[[ 256  322 -109  403 -419  406  512  330  676 -100  725   78  363   96
    -4]
 [ 177  327  494  263 -315  179  -65  332  379  174  664  388  389  365
   519]
 [ 287  387  618  352  917  187  263  358  -85  270 -150  122  354  648
   177]
 [ 317  255 -610  222  -86  -27  559  388  328  450 -241  878  315  255
    90]
 [ 451  253 -143   60 -211  145  646  355  440  314   46  124  294  421
   390]
 [ 270  221 -378  333  157  446  598  384  317   -1  578  -62  340  496
   368]
 [ 413  207  802  -23   33  283  526  336  453  141 -143  104  351  361
   248]
 [ 302  205  101  421  205  252  284  326  228  477 -192   91  270  452
   379]
 [ 277  278   -8 -137 -481  629  228  269  396   45  715  191  370  423
   329]] → 177

[[58 51 39 77 31 61 70 63]
 [71 53 41 67 51 28 13 65]
 [58 55 39 46 60 68 46 42]
 [49 56 39 46 57 53 47 41]
 [25 46 21 50 29 42 44 32]
 [48 55 49 52 50 51 55 30]
 [48 60 54 51 56 61 45 43]
 [41 54 41 52 62 54 46 49]
 [45 59 41 45 50 57 49 45]
 [47 62 43 43 56 62 48 45]
 [47 56 39 46 62 52 43 43]] → 42

[[40 23 56 17 79 57 41 56 22 24 62 70 69 71 50]
 [39 83 46 57 50 68 48 62 83 28 76 42 70 83 31]
 [74 32 50 39 43 38 58 20 61 33 16 16 37 54 69]
 [79 16 31 28 59 26 63 28 28 27 27 81 17 61 60]
 [45 70 51 25 17 53 40 22 15 63 56 71 22 49 48]
 [60 51 54 32 25 63 39 50 80 65 75 78 38 22 48]
 [52 64 76 29 38 79 38 77 59 28 63 35 64 19 49]
 [41 35 62 73 36 47 39 63 81 55 14 35 21 71 21]
 [50 43 67 17 82 30 53 77 82 75 22 18 76 18 81]
 [52 47 49 51 56 79 81 28 41 37 43 19 65 34 58]] → 69

[[145 162 157 170  47 244 194 130 161]
 [151 173 140 184  72 232 197 102 157]
 [130 204 157 177  65 204 201 112 151]
 [145 181 158 180  95 201 197 109 159]
 [162 183 157 171 132 182 191 160 170]
 [146 181 165 172  53 246 189 135 161]
 [157 174 150 177 126 183 192 157 163]
 [145 171 156 168  75 210 202 100 166]
 [150 177 138 184  51 253 191 133 151]
 [164 177 156 168 129 184 198 115 177]] → 151

[[ 439  361  745  -95   17    7   89]
 [ 151  652  431   43 -173 -637 -652]
 [-257  353  299  195  172  143  106]
 [ 434   76  422  145  521  216  408]
 [ 518  314  127  412  279  313  257]
 [-227 -343  159  416  695  291  283]] → 106
---
[[353 597  57 474]
 [413 385 465 867]
 [338 601  58 483]]
57

[[16 57 61 62 71 76]
 [43 59 63 62 66 67]]
71

[[ 16 -24 -33 -16 -16 -15]
 [ 10  40  -1 -13 -13 -13]
 [-20  48   7  -7  -7 -14]]
-16

[[59 60 59 98 64 57]
 [76 16 80 44 53 84]
 [67 65 69 67 66 71]]
64

[295 450 828 193 144 160 341]
160

[ -22  350 -284 -907  517]
-907

[120  76  53 134 110 207]
110

[6529 9231 8075 3051 5034 7470 6764]
7470
---
[[ -4.3  -1.2  -6.0   7.7   1.6   5.3  -2.2   4.5  10.0  17.3  -7.2  -6.4
   -1.7  -3.2  -1.1]
 [ -1.2  -1.1  -1.4   3.4   1.6  -0.3  -2.3  -4.4 -20.9  -7.8  -5.5  -3.9
   -2.2  -1.0  -7.8]
 [ -9.7 -17.8   4.0  -1.0  -2.4   6.8  -1.4  -5.0   3.1 -12.9  -3.9  -4.3
   -1.4  -1.9  -4.2]
 [ -5.9  -9.4  -4.1   8.2  -1.7  -1.3   6.3   1.1  10.5 -14.2  -3.4  -0.5
    0.2   0.8  -1.6]
 [ -3.9  -4.5 -13.5  -6.2  -2.7 -11.0  -8.8  -4.0 -10.4   1.2  -6.5 -15.0
   -4.1  -6.3  -8.9]
 [ -4.9  -4.9   0.8  -2.4  -3.6   0.1  -1.4  -5.5  13.8  -8.3   2.7  -1.7
   -0.7  -3.2   9.7]
 [ -2.1  16.4  14.7  -2.7   1.4  -1.2  -6.0  -6.4  15.6  -4.2  -3.0 -11.8
   -3.9  -0.4  -5.9]
 [ -6.4 -10.5   7.0   1.8  -5.0  -0.7   0.5  -0.6   6.4  -0.5  -0.1   2.9
   -8.3  -0.8  -2.3]
 [ -4.5  -6.4  -9.3  -0.9   1.1  -1.3  -6.3  -2.4  -8.4   4.0   0.2  -9.4
   -7.0  -5.8  -0.8]
 [ -2.6   6.6   2.0  -4.4  -3.9  -6.1  -5.9  -9.1 -17.6  -3.7  -7.0  -4.1
   -8.0  -6.1  -4.3]
 [  3.2  -4.4  -3.3  -5.1   0.7   7.4   3.0  -4.2   5.6 -15.9  -1.3  -5.2
   -4.3   2.4  -0.4]
 [ -2.1  -1.9 -13.4   7.3  -4.5  -4.9  -2.8  -1.9   7.8 -17.7  -8.7   3.6
   -0.1  -2.1  -8.7]] value -9.7

[[-0.11 -0.07  0.09 -0.20  0.05 -0.01 -0.12  0.26  0.17  0.05 -0.11 -0.04
  -0.06  0.05 -0.07]
 [ 0.02 -0.02  0.03 -0.01 -0.04 -0.02  0.02  0.04  0.03 -0.07 -0.02  0.00
  -0.04  0.03  0.02]
 [ 0.03 -0.02  0.00 -0.01 -0.03  0.01  0.02  0.02  0.01 -0.04 -0.04 -0.01
  -0.05  0.00  0.00]
 [-0.20 -0.03  0.04 -0.14  0.06 -0.12 -0.08  0.19  0.16  0.07 -0.12 -0.06
  -0.05 -0.01 -0.09]
 [-0.08 -0.08  0.03 -0.24  0.02 -0.01 -0.14  0.16  0.16  0.03 -0.07 -0.08
  -0.02  0.07 -0.06]
 [-0.09 -0.04  0.04 -0.17  0.02 -0.02 -0.09  0.16  0.15  0.03 -0.07 -0.08
  -0.04  0.02 -0.07]
 [-0.10 -0.06  0.00 -0.15 -0.07 -0.05 -0.10  0.10  0.11  0.02 -0.10 -0.11
  -0.04  0.04 -0.03]
 [-0.01 -0.04  0.03 -0.05  0.00  0.04  0.00 -0.02 -0.02 -0.04 -0.10  0.02
  -0.06 -0.01 -0.02]] value 0.03

[[  4.006 -18.742  -0.529   3.154  -7.616  -3.524  14.365  -6.974]
 [  5.136 -13.122   3.154   9.344 -19.888   4.228  16.143 -13.925]
 [  5.375 -19.182  -0.396   3.570  -6.083  -3.807  12.826  -5.841]
 [ -4.128 -18.427  -0.191  23.916 -18.026  13.605  14.251 -11.521]
 [  4.555 -14.397   4.509  12.304 -22.017   6.523  16.091 -10.613]
 [  1.202 -17.104   1.092   2.377 -10.838  -2.587  17.096  -9.288]
 [  3.026  -2.606   6.027   5.815   2.281  -3.958   5.233  -1.594]
 [  6.856 -12.809   7.304   4.571   2.488  -1.482   9.112  -5.225]
 [ -0.342 -16.377   0.763  21.329 -18.754  12.604  18.155  -8.672]] value 5.375

[[ 0.00  0.07  0.15  0.04  0.07 -0.01  0.04  0.01  0.07]
 [-0.16  0.06  0.13  0.20  0.04  0.09  0.04  0.05  0.17]
 [-0.03  0.05  0.12  0.23  0.11  0.03 -0.04  0.04  0.09]
 [-0.01  0.03  0.09  0.14  0.09  0.04  0.03  0.01  0.05]
 [-0.02  0.06  0.20  0.22  0.06 -0.01  0.02  0.02  0.06]
 [ 0.01  0.00  0.08  0.11  0.08  0.04  0.05  0.06  0.06]
 [-0.01  0.03  0.10  0.14  0.09  0.03  0.03  0.03  0.05]
 [-0.01  0.03  0.11  0.14  0.09  0.04  0.03  0.03  0.04]
 [ 0.04 -0.02  0.09  0.12  0.04  0.06  0.07  0.01  0.03]] value -0.03

[[  79.42  120.92   10.47   50.59   10.24 -103.75    0.87    0.87   43.97
    62.81   91.69   -0.39]
 [  -1.82 -130.26   40.15  -88.65   38.10  218.06    0.33    0.33   21.25
   -24.97  -69.63   51.45]
 [ 295.71  282.63   16.96  110.65   63.05   31.14  -46.73  -46.73   61.74
   -15.43  -51.38    0.52]
 [ 111.60   67.65   28.60   80.31   59.03  211.48   38.89   38.89   -2.40
   -81.93 -155.42   48.07]
 [   0.47 -110.28   40.10  -57.76   40.99  232.10   10.91   10.91    9.29
   -41.54  -93.11   63.35]
 [ 209.46  126.27   28.05   80.97   76.64  234.01   -5.22   -5.22   21.38
   -91.06 -185.29   42.82]
 [   4.16  -54.93   32.53   41.81   40.96  214.67   60.91   60.91  -17.20
   -83.13 -122.00   52.72]
 [ 217.07  209.40   15.31  132.77   57.55   96.26   -0.35   -0.35   29.19
   -50.65 -103.18   18.50]
 [  64.15   23.61   34.19   61.83   54.31  211.18   50.54   50.54   -5.28
   -81.68 -146.23   46.97]
 [ 142.43   99.47   19.71   86.05   64.47  197.93   30.08   30.08    5.37
   -80.48 -165.45   33.40]] value 295.71

[[-15.324 -16.558  -2.305 -12.126  -4.842  -1.410 -11.497  -2.160   0.480
   -4.952   4.820 -10.308]
 [-19.063   4.915  -9.990 -21.125 -19.771  -1.621  -7.862  -5.996  -5.157
    8.541  -7.240  -9.491]
 [ -6.504  -0.493  -1.535 -16.700 -10.600 -14.012 -21.004 -12.042  -3.677
  -14.211 -13.825  -0.502]
 [ -0.251  -7.738 -24.818 -22.918 -13.102  -6.996  -7.922   4.569 -13.499
    8.081  -5.773 -21.990]
 [  0.183  -6.847 -19.175 -29.024   0.712  -0.186 -14.943 -29.175 -14.090
   -9.849   3.245   6.875]
 [-12.580 -10.269  -5.136  -0.327 -21.012   5.279 -22.082   0.118   7.866
   -8.894   0.160 -13.281]
 [-17.530 -17.380 -20.048  -6.670   7.699  -3.890  -6.779   7.702  -1.304
  -10.372 -17.607   3.109]
 [-12.557 -18.108   6.168 -15.778  -9.067 -12.654 -12.167 -17.760  -8.890
   -1.124   8.218   1.821]
 [  0.735 -25.200  -1.837 -13.026 -25.076 -13.655  -2.811   1.541   6.392
   -0.337 -22.114   6.615]
 [-12.204  -6.394 -14.843 -18.432  -0.493 -17.150   3.075 -21.917  -1.098
   -6.341  -5.453  -3.225]
 [ -8.728   0.878 -16.200  -7.719 -11.982 -30.589  -3.553  -7.845  19.640
  -22.781  -0.834 -15.040]] value -6.504
